A small network was trained on invented records. Each row is its activation on one of them, seen along a few directions.
Each row is followed by the record's values for the fields N, P, F, D, G.
The largest differences between rows may come from other fields.
Random noise pushes rows far along 2 fixed directions. That doesn't count. These rows show it; they differ only by the noise:
[  76   46  123 -164 -233  428  -65   -5  246 -254 -122  -10 -181  118
  141 -206  430   48  307  -61]
[   1   87   49  -66 -129  249  -34  -32   76 -183 -189  -34 -184 -114
   31   13  301 -148   44 -238]
[-105  150  -18   63  -16   52    2  -99 -151 -112 -285  -64 -212 -389
 -124  291  155 -398 -298 -456]
[  15   30 -226  -23  113 -136   25  195   36   24 -152  -43    3 -449
   61  181   68 -305 -112 -440]

[ 256  -49   99 -417 -691  308 -287 -230  407 -477 -180  -57 -290  196
 -179 -299  585  142  672   96] | N: n1 / P: p2 / F: f2 / D: d2 / G: g2
[ 242  -62  -66 -344  -13  -53  -25  -64  183  -38  -25 -128  -90   35
 -172 -124  189 -215  -10  -67] | N: n1 / P: p3 / F: f2 / D: d1 / G: g1
[-129 -105   33  243  -69   36   39  232  -31   91  134  102  161   28
  357  -42 -105  456  449  287] | N: n4 / P: p2 / F: f1 / D: d2 / G: g2
[ -97   13 -191  367  588 -220  224  327 -203  337   15  -24  247 -343
  328  269 -370 -191 -469 -330] | N: n3 / P: p3 / F: f3 / D: d1 / G: g2
[-111   -8 -114  156    8 -250  -11   -3 -188  115   53   28   81 -138
 -117  159 -237   59  -68    0] | N: n4 / P: p2 / F: f1 / D: d2 / G: g2
[ -93  -69 -270  193   86 -383   51  192  -78  180  115   73  217 -298
   64  187 -319   56   27  -39] | N: n4 / P: p2 / F: f1 / D: d2 / G: g2
[-148  112  233   54 -136  250   46 -367 -136 -134  -80   24 -220  164
 -143   38   86  -49 -206  122] | N: n4 / P: p1 / F: f2 / D: d1 / G: g1
[  39  -74 -345    3   21 -400  -72  203   20   22  -88  -36   80 -634
  -86  256  -29 -296  -13 -481] | N: n3 / P: p1 / F: f3 / D: d1 / G: g2
[-291    7  236  496 -150  421   66  104 -139  -49   20  143   45   45
  486   54   -5  531  339  277] | N: n4 / P: p1 / F: f3 / D: d1 / G: g2
[-113   20   -3   43 -181 -181  -85 -217 -201   -7   18   29  -39   -9
 -302  138 -120   12  -49   79] | N: n4 / P: p2 / F: f1 / D: d2 / G: g2
[  -4 -131  -83  118 -122  122   68  396  250  -68  -46   67  141 -192
  390  -35   72  278  489  -37] | N: n3 / P: p1 / F: f1 / D: d1 / G: g2
[-355  171  507  243 -683  429  -93 -577 -314 -412 -279   81 -389  132
 -345  190  180  142   67  235] | N: n4 / P: p3 / F: f2 / D: d1 / G: g2
[ 159 -113  105 -125   16  268   32  123  336   89  326   76  167  668
  373 -486   25  522  418  600] | N: n4 / P: p3 / F: f1 / D: d2 / G: g1
[   1   99  338   64  108  387   57 -230  -83  -81   66  -36 -150  498
   67 -178   94  146 -150  262] | N: n1 / P: p2 / F: f1 / D: d2 / G: g1
[ 195 -140  -32 -156 -238  202 -117  237  387 -199   -5    2   28   83
  212 -319  339  218  606   76] | N: n1 / P: p1 / F: f1 / D: d1 / G: g2
[  20 -151  107   22 -149  199  -34  216  250   17  226  154  186  412
  457 -355   56  555  650  519] | N: n4 / P: p3 / F: f1 / D: d2 / G: g2
[ 175  -13 -250 -258   22 -435 -127  -77   25    5  -81 -167  -64 -325
 -421  141   25 -432 -237 -375] | N: n1 / P: p2 / F: f1 / D: d2 / G: g2
[-147   76    3  277  313   11  160   29 -241  180   49   -7   36 -121
   57  183 -231  -55 -327  -33] | N: n4 / P: p1 / F: f3 / D: d1 / G: g1
[  83  -20  104  -95 -131  103  -31 -105   89 -142  -24  -41  -75  134
 -109 -103  102   44   46   63] | N: n1 / P: p1 / F: f2 / D: d1 / G: g2
[ 188 -112 -200 -276  -45  -24  -42  289  319  -29  -86  -47   57 -247
  154 -134  237  -65  289 -283] | N: n1 / P: p1 / F: f3 / D: d1 / G: g2
[ 222 -166 -298 -314   26 -422  -35  197  267  185  237  -30  268   88
  -64 -184 -207   99  246  301] | N: n4 / P: p2 / F: f2 / D: d2 / G: g1
[-175  193  236  207  263  294  129 -278 -279   72  -23    8 -136  207
  -34   63  -74 -118 -581  -12] | N: n4 / P: p1 / F: f3 / D: d1 / G: g1
[  94  -34 -348 -170    5 -440  -35   33   12   89 -226 -149  -13 -589
 -336  326  -28 -475 -199 -449] | N: n1 / P: p3 / F: f2 / D: d1 / G: g2
[ -75  -21 -344  170  504 -601  156  236 -265  430  132  -29  275 -437
  -36  336 -500 -240 -437 -201] | N: n4 / P: p2 / F: f1 / D: d2 / G: g1
[ 143   35  106 -269  -57  108  -47  -98  147 -157 -123  -61 -139  124
 -121 -104  197 -141  -30 -120] | N: n3 / P: p2 / F: f2 / D: d2 / G: g1
[  90  116   18  -54  259  129   50  -53  -33   45  -67 -166 -123    2
  -51   44  127 -245 -349 -237] | N: n1 / P: p2 / F: f1 / D: d2 / G: g1
[  40  150  176 -143   48  222   10 -352  -44 -151 -176 -103 -268  142
 -271   -1  169 -337 -472 -213] | N: n3 / P: p3 / F: f2 / D: d1 / G: g1
[-120    5 -112   38  -20 -385   49  -77 -149  106    8   38   49 -210
 -209  241 -284 -150 -176   34] | N: n4 / P: p2 / F: f2 / D: d2 / G: g1
[ 249 -182 -394 -224  -50 -194  -49  448  462  -21   39    3  198 -368
  264 -145  140   67  465 -261] | N: n1 / P: p1 / F: f3 / D: d1 / G: g2
[ -36   83 -186  -11  208 -188    9   88 -105   91 -210  -82  -25 -485
  -63  282    6 -451 -385 -530] | N: n3 / P: p2 / F: f3 / D: d1 / G: g1
[-139   54  333  140 -234  457   23 -138   -3 -148   19  115  -92  349
  172 -160  113  302  226  280] | N: n4 / P: p3 / F: f3 / D: d1 / G: g2
[ 326  -31  -36 -313  418   68   -3  118  254  122  244 -126   84  451
   53 -419  103   -1 -108   31] | N: n3 / P: p2 / F: f1 / D: d2 / G: g1
[ 126  -33  -10 -164   78   49  -15  -64  109  133  235   15  122  485
   48 -286  -73  183   30  386] | N: n4 / P: p2 / F: f3 / D: d1 / G: g1
[-191   37   87  208 -161  144   15  -13 -101 -118  -48  140  -50 -151
   76  101   29   66   82  -90] | N: n4 / P: p1 / F: f3 / D: d1 / G: g2
[ 226 -175 -189 -289   53 -152  -41  258  327  131  327   89  262  281
  194 -379  -42  292  444  306] | N: n4 / P: p2 / F: f1 / D: d2 / G: g1
[  26  213  143 -147  302  357   44 -163  -58  -52 -234 -133 -249  -19
 -111   -8  304 -468 -566 -504] | N: n3 / P: p1 / F: f3 / D: d1 / G: g1
[ 156  -15  118 -135  195  217   81  -22  196   24  115  -70    2  401
  104 -314   46   50 -100  204] | N: n1 / P: p3 / F: f2 / D: d1 / G: g1

Which values does each new row have?
[ 224 -109 -229 -124  263  -98   25  357  271  180   80  -54  198 -115
  308 -168    9   14  120 -105] | N: n1 / P: p3 / F: f3 / D: d1 / G: g1
[ -34  104  209  101   35  182   -2 -248 -117  -80 -104 -111 -210  122
  -78   73  100 -141 -287   26] | N: n1 / P: p3 / F: f1 / D: d2 / G: g1
[ 250 -203  -52 -325 -280  119 -128  275  471 -151  150   35   99  146
  216 -436  314  331  709  171] | N: n1 / P: p1 / F: f3 / D: d1 / G: g2
[ -32   97  268  -61 -144  370  -31 -377  -67 -149   38   36 -193  427
 -142 -154  153   71  -92  224] | N: n4 / P: p1 / F: f3 / D: d1 / G: g1
[-124  113  119  218  191   45   81  -56 -254   18  -83  -19  -78  -42
  -71  173  -87  -67 -297 -183] | N: n3 / P: p2 / F: f1 / D: d2 / G: g2
[ -5 -28  58 -26 -51  77   6 -28  39   6  43  31  29 135 -54 -88  -7 152
  28  99] | N: n4 / P: p1 / F: f2 / D: d1 / G: g2
[-243  119  291  217 -246  288    6 -275 -187 -200 -186   51 -211  -15
 -160  126   93   40 -132  -57] | N: n4 / P: p1 / F: f2 / D: d1 / G: g2
[ 167   99   18 -282  303  323   29   56  189  -20  -90 -100 -125   57
   83 -205  359 -292 -227 -394] | N: n3 / P: p1 / F: f3 / D: d1 / G: g1
[ 109   37  -25  -72  409  -69   38   52  -65  131   29 -104  -25  -24
  -55    9   25 -251 -298 -224] | N: n3 / P: p2 / F: f1 / D: d2 / G: g1
[  14   68  158   12  136  188   39 -177  -72   85  171    1   -8  481
   19 -180  -58  189 -104  314] | N: n4 / P: p2 / F: f1 / D: d2 / G: g1
[   5 -118 -103  -25   -3 -114   26  169  100  147  209  102  228  157
  199 -134 -180  262  249  319] | N: n4 / P: p2 / F: f3 / D: d1 / G: g1
[-218  105  238  400  110  293  102  -89 -276   71    8   50    8  191
  228   85 -134  164 -184  174] | N: n4 / P: p3 / F: f3 / D: d1 / G: g2
[  32 -126  -41   -9 -276   75  -58  132  237  -60  205  119  141  221
  234 -259   34  468  636  382] | N: n4 / P: p2 / F: f1 / D: d2 / G: g2
[  76  -50  -40 -152 -454 -240 -170 -257   11 -218 -105  -45 -141  -71
 -387  118   34  -30  218   99] | N: n1 / P: p2 / F: f2 / D: d2 / G: g2
[-252   82  305  433  -83  476   93  -46 -190 -214 -212   35 -198  -50
  221  136  160   62  -23 -100] | N: n3 / P: p1 / F: f1 / D: d1 / G: g2
[-202   89    4  304  253 -101  128    2 -295   64 -103  -35  -17 -350
  -12  299 -189 -350 -462 -331] | N: n3 / P: p3 / F: f3 / D: d1 / G: g2
[ 107  105  242 -254 -567  323 -274 -561   76 -447 -305 -129 -457  195
 -432  -82  498 -136  160    6] | N: n1 / P: p2 / F: f2 / D: d2 / G: g2
[ 139 -163 -317 -178  108 -418  -28  326  209  199  236   66  299  -93
   59 -152 -194  107  244    4] | N: n4 / P: p2 / F: f1 / D: d2 / G: g2
